A small network was shown many inputs. Here are its activations along a few directions, one row for each input.
In each table, some parts of the input vary, and every possible input appears once, in random order.
Descriptions start from the smaller parts, as in this example, which fits no table here: one of 5 places around a ring, together with either a single point or one of 11 places along a line or (one of 3 separate values, together with one of 4 places along a line).
Shared parts are said once, and a part with two or three values counts as separate values.
(in the rows, 128 means zero)

Other details of the inputs shift rows strongly along two fixed directions, in all tables alike. That doesn't count.

Rows:
x1: [193 122 111  78  43  95 161 190 150  55 148 111]
x2: [107 159 146 141 152 130 102 113 106 154 132 135]
x3: [117 156 138 140 123 125 118 127 102 128 136 119]
x4: [150  57 114 110 167 148 157 144 169 110 131 161]
x5: [ 80 165 138 171 152 149  91  97  98 163 120 130]
x6: [115 143 120 139 122 125 116 113 121 155 119 109]
x7: [113 165 128 142 110 134 112 129 119 137 120 122]
x8: [131 150 139 121 101 115 135 139 123 111 133 115]
x9: [113 149 143 138 123 119 120 113 107 123 138 115]
x10: [155 151 122 114 113 103 153 124 123 132 121 124]
x11: [123 154 131 130 135 117 120 115 122 162 127 109]
x12: [111 147 114 130 121 131 133 110 115 155 116 118]
x13: [136 151 142 106 107 103 126 127 136 119 136 121]
x14: [116 154 141 138 122 123 119 122 104 126 137 117]
x15: [148 142 125 121 101 110 157 126 111 128 119 122]
x16: [142  61 126 136 159 153 135 160 147  85 141 162]
x17: [122  65 127 137 207 166 136 125 152 139 120 165]
x18: [142 149 135 109 107 107 119 132 122 117 142 123]
x19: [112 146 129 138 125 122 130 117 114 161 129 113]
x20: [157 118 114 105  74 119 136 157 154  82 132 125]
x21: [120 143 131 134 127 126 126 117 106 154 121 109]
x22: [139 135 109 118  97 115 127 127 126 131 121 104]
x23: [ 97 146 141 155 153 136 117 105 103 176 120 116]
x24: [ 72 158 130 166 175 154 108  84  94 194 102 126]
x25: [146  64 129 125 171 150 125 154 156  99 141 173]
x26: [187 114 119  73  40  85 164 170 158  47 150 105]
x27: [145 143 110 123  98 110 149 121 120 127 113 122]
x28: [115 155 127 139 106 127 108 115 114 127 130 118]
x29: [141  55 121 127 140 153 135 152 178  79 129 163]
x30: [103 163 153 137 151 128 110 113 118 155 125 133]
x31: [126 145 128 123  90 115 124 122 138 111 128 116]
x32: [139 136 107 114  98 119 131 127 121 129 118 106]
x33: [107  64 131 155 220 164 125 120 163 152 127 168]
x34: [124  61 130 143 207 160 126 126 157 138 121 159]
x35: [116 161 143 136 119 124 126 132 112 130 128 119]
x36: [120 156 144 124 127 110 110 110 116 134 139 123]
x37: [141  60 118 116 148 149 160 144 150 110 129 153]
x38: [109  56 116 154 188 162 127 125 163 137 123 162]
x39: [117 161 123 144 109 133 106 125 109 132 129 121]
x40: [126 153 127 124 140 124 124 114 114 158 120 112]
x41: [170 108 110  87  78 113 161 153 133  98 132 112]
x42: [143  68 134 124 172 151 131 159 166 102 133 174]
x43: [141 155 137 108 106 110 125 141 131 122 133 125]
x44: [112 151 129 138 108 122 109 107 118 124 132 117]
x45: [121 144 130 130 127 129 130 117 101 153 119 110]
Description of these inputs: one of 3 separate values, together with either a single point or one of 6 places along a line or (one of 2 separate values, together with one of 4 places along a line).
Question: Changing only the choice among 3 separate values turns x11 into x6. The same change can be made to x18. Which row results?
Answer: x28
Question: Change only the place on the line of 4 in x44. List by row number the other rows that result.
Answer: x5, x28, x39

Rows:
x46: [ 88 118 150 160 166 144  98 104 117 135 139 130]
x47: [111 207 140 126  80  99 107 109 108 136 132 101]
x48: [101 115 154 154 174 141 128 109  99 138 133 132]
x49: [131 176 128 110 102 106 104 129 117 150 138 102]
x50: [135 211 139 115  65  93 137 133  90 129 130  93]
x51: [172  52  90 112 107 146 152 175 164  70 131 150]
x52: [176 112  97  87  49  99 164 150 154  82 129 110]
x53: [178  43  92  93 124 130 162 156 181  91 127 142]
x54: [103 151 124 144 137 130 126  93 116 170 107 117]
x55: [111 205 140 132  80 106 103 119 105 133 133 100]
x56: [188  98  86  73  73 107 160 163 154 103 131 105]
x57: [ 98 103 153 159 213 157 129 104 130 155 117 167]
x58: [158  42 116 123 138 161 122 178 179  56 142 173]
x59: [138 208 129 118  66 105 125 145  81 129 130  99]
x60: [135 212 140 108  65  85 142 120  94 132 130  94]
x61: [ 94 122 127 164 158 155 125 109 121 156 109 138]
x62: [ 94 141 144 152 176 138  95 104 129 166 126 139]
x63: [106 102 146 154 218 154 127 112 130 167 120 162]
x64: [ 94 105 130 160 161 150 123  96 109 155 120 122]
x65: [167  62 119  97 116 122 138 157 188  62 143 153]
x66: [109 100 142 148 219 161 124 121 124 173 122 159]
Question: What is each input in this table made of?
Answer: one of 3 separate values, together with either a single point or one of 6 places along a line
Question: Changing only the choice among 3 separate values turns x54 into x57. The same change can be made to x52. Which row results?
Answer: x60
Question: Change only the place on the line of 6 in x47. List by row number the other rows that result.
Answer: x49, x55, x58, x62, x65
Question: Change only the choice among 3 separate values in x46. List by row number the other rows that result.
Answer: x48, x64

Rows:
x67: [ 83 148 128 172 183 157 129  89  78 203  99 127]
x68: [ 66 169 159 188 174 165  99 104  79 157 116 145]
x69: [ 73 150 144 178 180 158 132  91  74 188 105 127]
x70: [118 216 122 123  42  97  79 126 112 127 138  82]
x71: [ 68 160 155 191 175 159 119  97  75 167 111 137]
x72: [138  75  90 121 142 145 132 129 172 139 112 136]
x73: [139  89 129 137 140 157 120 169 144  83 138 161]
x74: [117  79 124 143 129 151 106 134 162  81 134 154]
x75: [117 203 122 128  39  92 114 107 101 125 130  76]
x76: [126  65 110 133 134 144 139 121 157 112 123 132]
x77: [151  75 142 105 165 123 157 137 153 112 139 146]
x78: [144 216 153  99  68  69 132 124  97 124 147  89]
x79: [161  73 126 101 167 123 153 134 156 128 132 145]
x80: [213 145 127  47  33  67 134 197 165  41 175 114]
x81: [164  83 121  94 173 125 150 145 168 140 126 151]
x82: [143  92 156 115 159 129 124 150 158  81 153 168]
x83: [130 192  95 112  53  90 124  98 104 161 117  64]
x84: [155  76  99 118 149 151 161 151 147 134 111 150]
Question: Changing only one part turns x74 into x75. The same change can be made to x82. Which row results?
Answer: x78
Question: What is each input in this table made of?
Answer: one of 3 separate values, together with one of 6 places along a line
Question: Start at x84 and move only the place on the line of 6, one step at a time. The first step leads to x67. Which rows follow, in order?
Answer: x69, x71, x68, x73
